These are the activations of a small network on made-up records, seen along a few directions, one row for each record.
Each row is followed by the record's values for the fields Danos, Lole, Sanaz, Mav, Pel, Dogen, Kel.
Not every record has every field; a missing one is written absent.
Other fields move the rows too, some of them a lot.
(in the rows, 500 means zero)
Random noise pushes rows far along 7 fixed directions. That doesn't count. These rows show it; they differ only by the noise:
424; 598; 525; 493; 475; 463; 532; 368; 400; 520; 643; 576; 543; 421; 479; 562; 446; 404; 453; 394; 294
472; 507; 676; 569; 683; 283; 525; 680; 563; 632; 481; 614; 454; 520; 731; 499; 527; 757; 655; 615; 565
465; 671; 575; 470; 481; 444; 471; 519; 412; 519; 654; 655; 560; 539; 641; 610; 402; 502; 371; 581; 463
641; 201; 122; 443; 503; 507; 670; 345; 480; 280; 434; 476; 586; 516; 211; 418; 562; 623; 270; 563; 511
692; 385; 501; 400; 639; 368; 696; 382; 466; 438; 450; 574; 538; 341; 313; 637; 654; 735; 416; 548; 461
401; 634; 647; 664; 599; 453; 360; 792; 566; 576; 558; 658; 398; 550; 756; 499; 492; 655; 714; 536; 603
317; 638; 685; 830; 722; 535; 385; 728; 621; 615; 433; 542; 238; 515; 726; 401; 653; 490; 885; 431; 505
488; 367; 358; 489; 613; 316; 783; 237; 452; 494; 436; 442; 531; 722; 679; 413; 494; 406; 215; 776; 489
421; 809; 645; 375; 344; 413; 469; 389; 295; 546; 851; 725; 645; 456; 658; 750; 266; 380; 307; 463; 324

534; 406; 480; 386; 681; 369; 680; 274; 314; 506; 476; 463; 587; 613; 584; 456; 535; 480; 97; 728; 425 -> Danos=v1 Lole=k3 Sanaz=n1 Mav=e2 Pel=t2 Dogen=z1 Kel=s3
369; 460; 464; 653; 458; 619; 387; 347; 567; 475; 482; 438; 506; 435; 390; 398; 533; 177; 603; 260; 277 -> Danos=v1 Lole=k3 Sanaz=n2 Mav=e2 Pel=t1 Dogen=absent Kel=absent
520; 455; 497; 427; 395; 548; 523; 360; 490; 508; 604; 538; 566; 253; 229; 571; 497; 414; 592; 218; 298 -> Danos=v2 Lole=k3 Sanaz=n1 Mav=e2 Pel=t1 Dogen=absent Kel=absent
625; 420; 509; 482; 425; 439; 538; 665; 518; 307; 595; 607; 460; 489; 660; 652; 501; 779; 655; 503; 863 -> Danos=v1 Lole=k3 Sanaz=n2 Mav=absent Pel=t1 Dogen=absent Kel=absent
373; 765; 532; 701; 706; 821; 344; 633; 618; 514; 377; 519; 203; 451; 348; 412; 702; 318; 536; 572; 402 -> Danos=v1 Lole=k3 Sanaz=n1 Mav=e2 Pel=t2 Dogen=z1 Kel=s1
333; 725; 515; 678; 683; 865; 167; 763; 426; 497; 422; 445; 348; 344; 136; 292; 660; 562; 624; 314; 252 -> Danos=v1 Lole=k1 Sanaz=n1 Mav=e2 Pel=t2 Dogen=z2 Kel=s3
361; 821; 871; 483; 660; 369; 479; 508; 405; 774; 616; 635; 431; 483; 741; 573; 432; 458; 508; 562; 305 -> Danos=v2 Lole=k3 Sanaz=n1 Mav=e2 Pel=t1 Dogen=absent Kel=absent
542; 442; 432; 502; 413; 432; 656; 411; 466; 387; 672; 607; 382; 411; 538; 691; 432; 563; 710; 370; 660 -> Danos=v2 Lole=k3 Sanaz=n1 Mav=e2 Pel=t1 Dogen=absent Kel=absent
588; 488; 456; 593; 641; 450; 653; 421; 661; 493; 391; 594; 284; 472; 527; 569; 615; 492; 552; 708; 614 -> Danos=v1 Lole=k3 Sanaz=n1 Mav=e2 Pel=t1 Dogen=absent Kel=absent
382; 262; 279; 419; 382; 415; 451; 426; 593; 572; 450; 380; 721; 578; 372; 189; 261; 490; 459; 442; 320 -> Danos=v2 Lole=k2 Sanaz=n2 Mav=e2 Pel=t1 Dogen=absent Kel=absent
464; 490; 702; 347; 490; 350; 423; 561; 501; 658; 540; 567; 654; 236; 304; 474; 418; 660; 625; 354; 230 -> Danos=v1 Lole=k3 Sanaz=n2 Mav=e2 Pel=t1 Dogen=absent Kel=absent
499; 618; 562; 506; 376; 629; 467; 433; 460; 455; 577; 508; 454; 372; 377; 662; 458; 381; 633; 356; 480 -> Danos=v2 Lole=k3 Sanaz=n2 Mav=e2 Pel=t1 Dogen=absent Kel=absent
435; 291; 584; 632; 759; 376; 579; 499; 686; 650; 247; 400; 423; 364; 428; 310; 702; 566; 710; 412; 383 -> Danos=v1 Lole=k3 Sanaz=n2 Mav=e2 Pel=t2 Dogen=z3 Kel=s1
571; 746; 828; 440; 729; 499; 282; 715; 576; 747; 298; 642; 596; 599; 544; 501; 630; 483; 160; 969; 409 -> Danos=v1 Lole=k3 Sanaz=n1 Mav=e2 Pel=t1 Dogen=absent Kel=absent
300; 795; 603; 584; 528; 616; 236; 782; 569; 597; 554; 556; 365; 561; 583; 408; 326; 633; 624; 564; 497 -> Danos=v2 Lole=k1 Sanaz=n2 Mav=e2 Pel=t2 Dogen=z2 Kel=s1
470; 790; 700; 675; 613; 700; 539; 532; 395; 414; 516; 469; 211; 448; 644; 646; 687; 431; 730; 442; 582 -> Danos=v1 Lole=k1 Sanaz=n1 Mav=absent Pel=t1 Dogen=absent Kel=absent
377; 580; 463; 602; 456; 564; 456; 392; 476; 515; 553; 531; 523; 609; 634; 447; 449; 129; 367; 499; 406 -> Danos=v1 Lole=k3 Sanaz=n1 Mav=e2 Pel=t1 Dogen=absent Kel=absent
433; 490; 520; 579; 473; 417; 357; 609; 585; 554; 550; 531; 529; 626; 774; 456; 369; 476; 511; 496; 638 -> Danos=v2 Lole=k2 Sanaz=n2 Mav=e2 Pel=t2 Dogen=z3 Kel=s2
390; 515; 359; 446; 324; 607; 492; 429; 278; 424; 581; 366; 693; 640; 494; 330; 346; 372; 260; 468; 372 -> Danos=v1 Lole=k1 Sanaz=n1 Mav=absent Pel=t1 Dogen=absent Kel=absent
534; 678; 441; 566; 373; 881; 220; 635; 445; 323; 533; 487; 512; 457; 262; 550; 562; 263; 489; 310; 535 -> Danos=v2 Lole=k2 Sanaz=absent Mav=e2 Pel=t1 Dogen=absent Kel=absent
340; 725; 497; 475; 299; 595; 187; 595; 419; 545; 866; 794; 636; 304; 388; 546; 245; 425; 487; 180; 219 -> Danos=v1 Lole=k3 Sanaz=n1 Mav=e2 Pel=t1 Dogen=absent Kel=absent
567; 475; 438; 497; 375; 582; 427; 573; 510; 434; 559; 549; 589; 418; 265; 538; 502; 532; 513; 358; 455 -> Danos=v2 Lole=k1 Sanaz=n1 Mav=e2 Pel=t1 Dogen=absent Kel=absent
358; 200; 266; 547; 457; 388; 466; 538; 679; 631; 395; 330; 564; 583; 439; 109; 324; 519; 680; 460; 449 -> Danos=v2 Lole=k2 Sanaz=n2 Mav=e2 Pel=t1 Dogen=absent Kel=absent
399; 239; 249; 596; 614; 545; 522; 533; 413; 385; 470; 386; 442; 644; 448; 214; 507; 616; 480; 419; 517 -> Danos=v2 Lole=k3 Sanaz=n1 Mav=e2 Pel=t2 Dogen=z1 Kel=s2
464; 583; 648; 513; 572; 515; 456; 354; 551; 645; 340; 398; 546; 596; 497; 429; 540; 261; 326; 664; 317 -> Danos=v2 Lole=k3 Sanaz=n2 Mav=e2 Pel=t1 Dogen=absent Kel=absent
310; 725; 857; 784; 780; 596; 346; 543; 478; 756; 390; 371; 331; 441; 667; 359; 748; 149; 664; 347; 248 -> Danos=v1 Lole=k2 Sanaz=n1 Mav=e2 Pel=t2 Dogen=z3 Kel=s2
617; 454; 350; 446; 546; 581; 560; 374; 524; 406; 372; 417; 533; 730; 506; 462; 495; 442; 90; 861; 636 -> Danos=v2 Lole=k3 Sanaz=n2 Mav=e2 Pel=t2 Dogen=z3 Kel=s3
397; 175; 205; 504; 318; 461; 527; 336; 428; 445; 602; 358; 656; 617; 507; 229; 422; 409; 432; 304; 448 -> Danos=v2 Lole=k2 Sanaz=n1 Mav=absent Pel=t2 Dogen=z2 Kel=s3
761; 611; 251; 419; 533; 705; 634; 325; 464; 165; 545; 663; 293; 294; 129; 822; 659; 562; 272; 594; 607 -> Danos=v1 Lole=k1 Sanaz=n1 Mav=e2 Pel=t2 Dogen=z1 Kel=s1
510; 447; 496; 453; 449; 542; 283; 632; 627; 607; 451; 559; 646; 372; 240; 438; 458; 603; 454; 455; 394 -> Danos=v2 Lole=k3 Sanaz=n2 Mav=e2 Pel=t2 Dogen=z3 Kel=s1
547; 817; 718; 362; 340; 603; 383; 458; 453; 544; 495; 498; 575; 559; 591; 739; 475; 234; 353; 655; 459 -> Danos=v2 Lole=k2 Sanaz=n2 Mav=e1 Pel=t1 Dogen=absent Kel=absent
523; 410; 637; 470; 505; 416; 437; 559; 515; 638; 407; 433; 675; 654; 655; 427; 545; 441; 343; 649; 496 -> Danos=v2 Lole=k3 Sanaz=n1 Mav=e1 Pel=t2 Dogen=z3 Kel=s3
272; 528; 576; 624; 714; 525; 386; 688; 662; 803; 234; 343; 459; 711; 535; 75; 474; 383; 495; 727; 310 -> Danos=v2 Lole=k3 Sanaz=n1 Mav=e2 Pel=t1 Dogen=absent Kel=absent
452; 512; 580; 506; 573; 300; 579; 624; 645; 648; 435; 486; 345; 510; 732; 548; 456; 742; 868; 612; 624 -> Danos=v2 Lole=k2 Sanaz=n1 Mav=e1 Pel=t2 Dogen=z2 Kel=s1
435; 258; 173; 518; 552; 588; 461; 489; 600; 542; 284; 292; 566; 634; 225; 53; 484; 411; 375; 570; 366 -> Danos=v2 Lole=k2 Sanaz=n1 Mav=e2 Pel=t1 Dogen=absent Kel=absent
481; 363; 437; 517; 455; 476; 563; 484; 516; 417; 596; 512; 333; 178; 290; 667; 519; 735; 956; 105; 441 -> Danos=v2 Lole=k3 Sanaz=n1 Mav=e1 Pel=t2 Dogen=z1 Kel=s1
474; 434; 255; 311; 173; 426; 635; 289; 431; 389; 674; 447; 623; 544; 408; 565; 252; 403; 424; 465; 445 -> Danos=v2 Lole=k1 Sanaz=absent Mav=e1 Pel=t1 Dogen=absent Kel=absent

Which values does each new row have?
418; 345; 441; 656; 451; 378; 701; 256; 518; 498; 624; 475; 340; 466; 676; 505; 444; 329; 777; 220; 490 -> Danos=v2 Lole=k3 Sanaz=n1 Mav=e2 Pel=t1 Dogen=absent Kel=absent
498; 460; 478; 501; 558; 583; 306; 761; 539; 519; 332; 453; 702; 742; 565; 267; 546; 539; 283; 759; 562 -> Danos=v1 Lole=k2 Sanaz=n1 Mav=absent Pel=t1 Dogen=absent Kel=absent
452; 612; 566; 573; 553; 549; 578; 276; 502; 507; 461; 472; 376; 604; 656; 517; 545; 198; 472; 554; 486 -> Danos=v2 Lole=k3 Sanaz=n2 Mav=e2 Pel=t1 Dogen=absent Kel=absent
517; 426; 463; 438; 695; 267; 873; 119; 383; 530; 523; 469; 388; 384; 491; 548; 563; 535; 500; 429; 346 -> Danos=v2 Lole=k2 Sanaz=n1 Mav=e2 Pel=t1 Dogen=absent Kel=absent
551; 180; 65; 673; 323; 355; 793; 379; 625; 273; 611; 495; 332; 735; 802; 523; 380; 524; 679; 550; 960 -> Danos=v2 Lole=k1 Sanaz=n1 Mav=e2 Pel=t1 Dogen=absent Kel=absent
652; 450; 503; 253; 355; 289; 739; 178; 342; 401; 766; 699; 631; 274; 436; 818; 410; 513; 340; 390; 437 -> Danos=v1 Lole=k3 Sanaz=n1 Mav=e2 Pel=t1 Dogen=absent Kel=absent
443; 644; 367; 334; 451; 613; 435; 428; 287; 472; 623; 518; 666; 436; 207; 434; 366; 529; 123; 543; 217 -> Danos=v1 Lole=k1 Sanaz=n1 Mav=e2 Pel=t2 Dogen=z2 Kel=s3
637; 624; 687; 452; 559; 545; 474; 483; 534; 470; 472; 588; 406; 188; 261; 707; 595; 664; 655; 417; 433 -> Danos=v1 Lole=k3 Sanaz=n2 Mav=e2 Pel=t1 Dogen=absent Kel=absent
586; 562; 490; 293; 295; 760; 222; 724; 417; 493; 436; 438; 828; 562; 230; 396; 398; 520; 213; 563; 398 -> Danos=v2 Lole=k3 Sanaz=n1 Mav=e1 Pel=t1 Dogen=absent Kel=absent
581; 383; 616; 456; 587; 559; 333; 840; 531; 551; 296; 443; 683; 489; 375; 329; 606; 755; 484; 575; 524 -> Danos=v1 Lole=k3 Sanaz=n1 Mav=absent Pel=t1 Dogen=absent Kel=absent
656; 547; 488; 538; 312; 575; 574; 314; 476; 263; 695; 666; 415; 386; 598; 894; 592; 290; 579; 338; 661 -> Danos=v1 Lole=k3 Sanaz=n1 Mav=e1 Pel=t1 Dogen=absent Kel=absent
528; 666; 581; 623; 609; 710; 473; 306; 454; 410; 549; 625; 322; 242; 301; 754; 821; 284; 540; 245; 379 -> Danos=v2 Lole=k3 Sanaz=n1 Mav=e2 Pel=t2 Dogen=z2 Kel=s1
537; 641; 750; 641; 636; 425; 637; 395; 454; 509; 565; 584; 306; 314; 610; 756; 687; 469; 759; 343; 470 -> Danos=v1 Lole=k1 Sanaz=n1 Mav=e2 Pel=t1 Dogen=absent Kel=absent
418; 451; 303; 657; 587; 698; 321; 897; 596; 441; 267; 385; 414; 826; 506; 163; 496; 600; 499; 736; 725 -> Danos=v2 Lole=k1 Sanaz=n1 Mav=e2 Pel=t1 Dogen=absent Kel=absent
419; 612; 353; 623; 405; 631; 456; 459; 570; 376; 577; 568; 296; 433; 424; 533; 426; 413; 674; 409; 500 -> Danos=v1 Lole=k1 Sanaz=n2 Mav=e2 Pel=t1 Dogen=absent Kel=absent
558; 253; 508; 314; 546; 272; 497; 549; 607; 675; 380; 433; 752; 375; 200; 354; 469; 711; 543; 507; 323 -> Danos=v2 Lole=k2 Sanaz=absent Mav=e2 Pel=t1 Dogen=absent Kel=absent
517; 195; 368; 609; 655; 614; 591; 407; 452; 393; 341; 277; 452; 515; 367; 283; 780; 503; 534; 359; 500 -> Danos=v2 Lole=k3 Sanaz=n1 Mav=absent Pel=t2 Dogen=z1 Kel=s3
386; 635; 626; 460; 362; 521; 314; 599; 293; 562; 704; 583; 659; 562; 658; 523; 304; 448; 452; 392; 459 -> Danos=v2 Lole=k3 Sanaz=n1 Mav=e2 Pel=t1 Dogen=absent Kel=absent
